[ -9.5  24.3  63.6  48.0 -44.3] ⇒ 24.3
[ -7.6 -23.5   4.8 -79.5  14.9] ⇒ -7.6
[ 22.9 -84.9  85.6 -77.0 -26.5] ⇒ -26.5
[ 35.4  59.8  16.4 -61.1  12.6] ⇒ 16.4
[-64.8   0.9  43.9  11.8  23.9] ⇒ 11.8
[ 27.0  72.5  80.5  -9.5 -30.3] ⇒ 27.0
---
-597,-8,-960,825,-435,-272 out -597
47,36,24,96,49,36 out 47
6919,5472,8135,1867,4634,1770 out 6919
40,151,13,224,85 out 40
8036,7977,9835,1786 out 8036
18,-27,40,42 out 18
48,200,62,112 out 48
242,128,201,122,44,82,145 out 242
7,5,2,4,0,3,3 out 7
---
[-454 -317 -496 -385  939 -286 -710] out -286

[[135 210 109 154]
 [ 29 172 174 100]
 [ 39 242 188 112]] out 109

[37 78 39 22] out 39

[22 42 64 86 30] out 86

[ 884 -564 -483  459  444] out 459

[ 58 216  56  60  66] out 60

[12 25 37 99] out 37

[-715 -363 -246  887 -627] out 887
---
[ 14.5  67.9  24.8   2.9   5.1 -49.6] ⇒ -49.6, 14.5

[[ 13.4  43.3  -2.4 -59.7]
 [-66.6 -39.6 -33.1 -37.5]
 [-55.1 -42.5 -39.7  34.0]] ⇒ -59.7, -55.1

[[ 10.9 -55.8 -10.2  23.1  -0.8]
 [-24.7 -27.0   6.7  62.4 -68.0]] ⇒ -0.8, -24.7

[-76.3 -77.2 -49.9 -51.7] ⇒ -51.7, -76.3

[[ 0.8 38.3 55.9 79.7 27.4]
 [ 6.3 80.3 74.3 28.0 48.1]] ⇒ 27.4, 6.3

[ 51.7 -81.9  23.8 -12.8 -19.5 -21.4] ⇒ -21.4, 51.7

[ 15.0 -53.7 -75.7 -23.0 -39.3  59.7] ⇒ 59.7, 15.0

[ -8.5 -18.3  14.4 -25.5 -61.6  42.2  21.8] ⇒ 21.8, -8.5
---
array([[-0.7,  0.5,  1.3, -2.0, -0.2,  0.6],
       [-0.7,  0.0, -0.5,  0.7,  0.1,  0.5]]) ⇒ 0.0

array([[ 0.02,  0.06, -0.04, -0.16, -0.03, -0.08, -0.06],
       [ 0.01, -0.11,  0.03,  0.13, -0.11, -0.12, -0.01],
       [-0.15, -0.05, -0.11, -0.20, -0.19, -0.08, -0.10]]) ⇒ -0.05

array([ 0.4,  0.2, -1.5,  1.7,  1.3]) ⇒ 0.2

array([ 0.5,  0.7, -0.3,  1.0,  1.7, -1.5,  0.4]) ⇒ 0.7

array([[ 0.410,  0.353, -0.045,  0.404,  0.054],
       [ 0.356, -1.729, -1.292, -0.306,  2.029],
       [ 1.158,  0.103,  1.305,  1.106, -1.746]]) ⇒ 0.103

array([ 16.677, -13.163,   4.089,   8.207]) ⇒ -13.163

array([-176.65,  -11.62,   64.77, -151.07,  125.52,  -15.80]) ⇒ -11.62
---
[ 25.2 -28.4 -30.0 -48.9 -61.4  42.9] yields -61.4

[[ -1.5  38.0  -3.4 -37.5 -17.6  35.1]
 [ -2.9 -70.7  39.9 -10.2   3.1   7.4]] yields -17.6

[ 20.9 -21.0  46.1 -35.3  61.6  69.1] yields 61.6

[ 72.3  79.5 -41.1 -22.6 -83.5 -38.9] yields -83.5

[[-35.9  31.4 -45.1  31.2  22.3  15.4]
 [-36.1  20.1  24.9 -33.8  -6.9 -61.2]
 [  3.2  -8.4 -25.6  25.2  15.0  30.3]] yields 22.3

[ 76.5  74.7 -70.2  71.4 -45.2  48.3] yields -45.2

[  2.0 -11.3  78.7  26.4  34.4   7.1] yields 34.4

[-60.7  29.8 -74.9 -43.2 -81.1 -77.0] yields -81.1

[[ -9.2  -8.6  35.6  -9.0  19.6 -22.1]
 [-38.6 -16.0 -29.6  -6.1 -43.8  33.7]
 [ 35.7  80.4   1.4  38.8  84.5  52.1]] yields 19.6
